A small network was shown many inputs. Here are its activations along a few directions, one row for each input.
In each table, some parts of the input vary, and every possible input appears once, in random order.
Descriptions start from the smaller parts, as in this example, which fits no table here: line(6) and (point or line(9) or (values(2) and ring(8))).
Shared parts are said once, and a part with two or three values counts as separate values.
In the rows, zero is written as 128.

Other details of the inputs shift rows strongly along two fixed directions, in all tables alike. That doesn't count.

A family of inputs:
R1: [132 160 115 124 145 102 139  97 169  91 112]
R2: [205  96 171 141 130 126  98 140 170 138 146]
R3: [122  78 141 136 100 118 130 117  87 160 147]
R4: [114  93 110  90  77 116 108 135 108 148 130]
R5: [152 145 115 158 131 128 120 121 145 116 135]
R6: [126 114 115 152 146 125 114 141  97 140 152]
R7: [ 30 140  66 141  65 111 152  75  78 140  87]
R8: [146 199 111 146 172 116 138 124 158 132 113]
R9: [135 169 142 133 160 146 109 161 131 128 143]
R10: [134 131  95 148 149 128 135 118 160 144 143]
R11: [119  91 129 100  70 113 106 120 114 142 126]
R12: [172  84 190 138 158 129  89 135 158 103 147]
R13: [142 141 105 145 157 124 135 129 131 147 144]
R14: [145 150  94 147 137 131 122 134 139 119 139]
R15: [143 103 147 102 126 113 147 115 125 107 116]
R16: [100  98 165 106  94 149 127 145  87 141 126]
R17: [127 118 139 154 130 121 121 127  98 130 152]
R18: [130 116  87 125 103 129 138 122 125 150 123]
R19: [141 141 141 128 169 125 114 133 130 107 112]
R20: [188  95 164 132 165 135 124 153 153 143 146]
R21: [ 43 217  74  98  92 108 185  75 113 117  67]
R22: [144 127 111 119 107 122 125 131 139 148 108]
R23: [ 54 135  67  92  89  91 154  89  66 131  64]
R24: [143 165 151 164 171 143 134 155 175 103 167]
R25: [116 132 138 116 135 155 128 156 115 136 126]
R26: [126 210 147 139 152 140 126 138 144 108 130]
R27: [166  44 156  99 138 121 121 144 117 125 140]
R28: [125 173 112 136 174 126 123 113 166  93 100]
R29: [112  73 124 126 100 116 113 123 117 171 119]
R30: [ 93 182  97 154 157 141 150 146 149 117 134]
R31: [128 142 126 112 109 153 108 161 126 134 130]
R32: [127 189 108 125 161 110 124 127 147 120 138]
R33: [104 188 130 141 148 146 175 139 136 104 123]
R34: [115 161 147 152 145 138 143 151 120 117 146]
R35: [110  77 144 129  83 112 118 108 118 160 118]
R36: [136 145 159 131 151 122 120 117 128  99 110]
R37: [119 188 112 150 131 142 150 140 149 107 120]
R38: [106  74 115 133 113 134 134 134  76 149 131]
R39: [109  93 157 106  92 104 107 124  90 143 148]
R40: [123  78 146 113  86 125 106 115 101 119  92]
R41: [163  39 165 147 119 127 106 132 141 156 181]
R42: [114 179  94 126 151 112 125 117 170 120 133]
R43: [100  82 143 109  85 107 107 116 118 143 146]
R44: [105 157 117 138 153 150 163 157 124 119 128]
R45: [178 142 190 149 172 152  90 165 186 110 182]
R46: [121  82 131 101  98 128 108 132  99 122  97]
R47: [171 137 153 129 152 148 113 133 130 131 166]
R48: [ 41 147  70  89  80 112 164  98  80 145  78]
R49: [129 144 141 123  99 148 106 145 131 127 122]
R50: [140 125 157 136 121 112 124 119 121 146 124]
R51: [129  78 133 119 102 149 110 113 120 151 151]
R52: [131 107 144 116 151 135 132 130 117 110 100]
R53: [106 198  88 139 135 145 156 152 142 110 119]
R54: [141 107 151 110 128 100 124 115 113 110 128]
R55: [148 142 131 141 143 132 164 111 145 129 132]
R56: [114 125 136 128 131 147 102 155 132 140 144]
R57: [147 134  99 103 126 110 130 120 146 105 106]
R58: [109  68 107 121 103 133 152 122  87 168 120]
R59: [178 175 107 126 148 159 127 124 177 115 140]
R60: [120 170  85 165 163 126 128 117 156 117 140]
R61: [158 145 106 147 123 126 137 108 160 131 127]
R62: [119  79 154 113  87 122 144 117  96 156 108]
R63: [133 184 141 128 164 132 154 107 149  81  89]
R64: [158 132 118 115 123 108 127 109 155 101 107]
R65: [206  36 208 152 158 143  99 167 127 131 204]
R66: [131 153  93 120 157 106 134 108 166 100 110]
R67: [136  81 147  99 104 161 138 123  95 147 133]
R68: [ 80  98 126 132 110 139 133 163  65 153 137]
Each input here is: values(4) and (point or (values(2) and ring(8))).
The inputs of R16 and R49 match in every part but the values(4) part. If R33 is changed in the same way as R16 into R49, which row does it become?
Answer: R37
Change only the ring(8) part in R54. List by row number the other rows that result.
Answer: R3, R17, R26, R34, R36, R39, R50
Change only the values(4) part in R66. List by row number the other rows that result.
Answer: R23, R27, R57
Change only the values(4) part in R17. List by row number the other rows that result.
Answer: R5, R7, R65
Change only the values(2) part in R13. List by row number the other rows that result.
Answer: R3

A family of inputs:
R69: [ 90  33 152 145 103 111 125 121  60 162 153]
R70: [118 197 116 133 149 106 133 107 181 103 112]
R71: [124 123 104 123 134 147 120 143 130 143 128]
R72: [131  94 153 133  94 136 104 125 124 135 153]
R73: [152  93 132 127 101 138 115 121 136 137 148]
R74: [ 15 230  36 104  83  92 169  56  82 109  32]
R75: [194 155 150 145 187 143 130 135 185  94 122]
R76: [118 112 168 105 119 131 133 136  99 135 132]
R77: [104 114 135 122 117 138 133 154 101 119 135]
R78: [140  84 132 117 123 142 132 159 111 129 144]
R79: [139 202 117 116 162 134 167 115 155 113 107]
R80: [162 158 147 149 185 153 100 164 173 115 166]
R81: [124 221 111 152 141 128 132 129 156 123 127]
R82: [131  73 122 101 102 110 112 117  92 138 120]
R83: [ 93  84  91 136 107 115 157 105  83 157 114]
R84: [141  87 132 113 117 110 117 124 148 138 129]
R85: [202 164 140 153 168 136 112 158 184 131 169]
R86: [126  81 167 131 112 134 114 134 103 123 112]
The inputs of R82 and R74 match in every part but one. If R83 is changed in the same way as R82 into R74, which row does it become?
Answer: R69
What is each input in this table made of?
Answer: values(2) and (point or ring(8))
Change only the ring(8) part in R78. List by row number the other rows that result.
Answer: R71, R73, R75, R79, R82, R84, R85
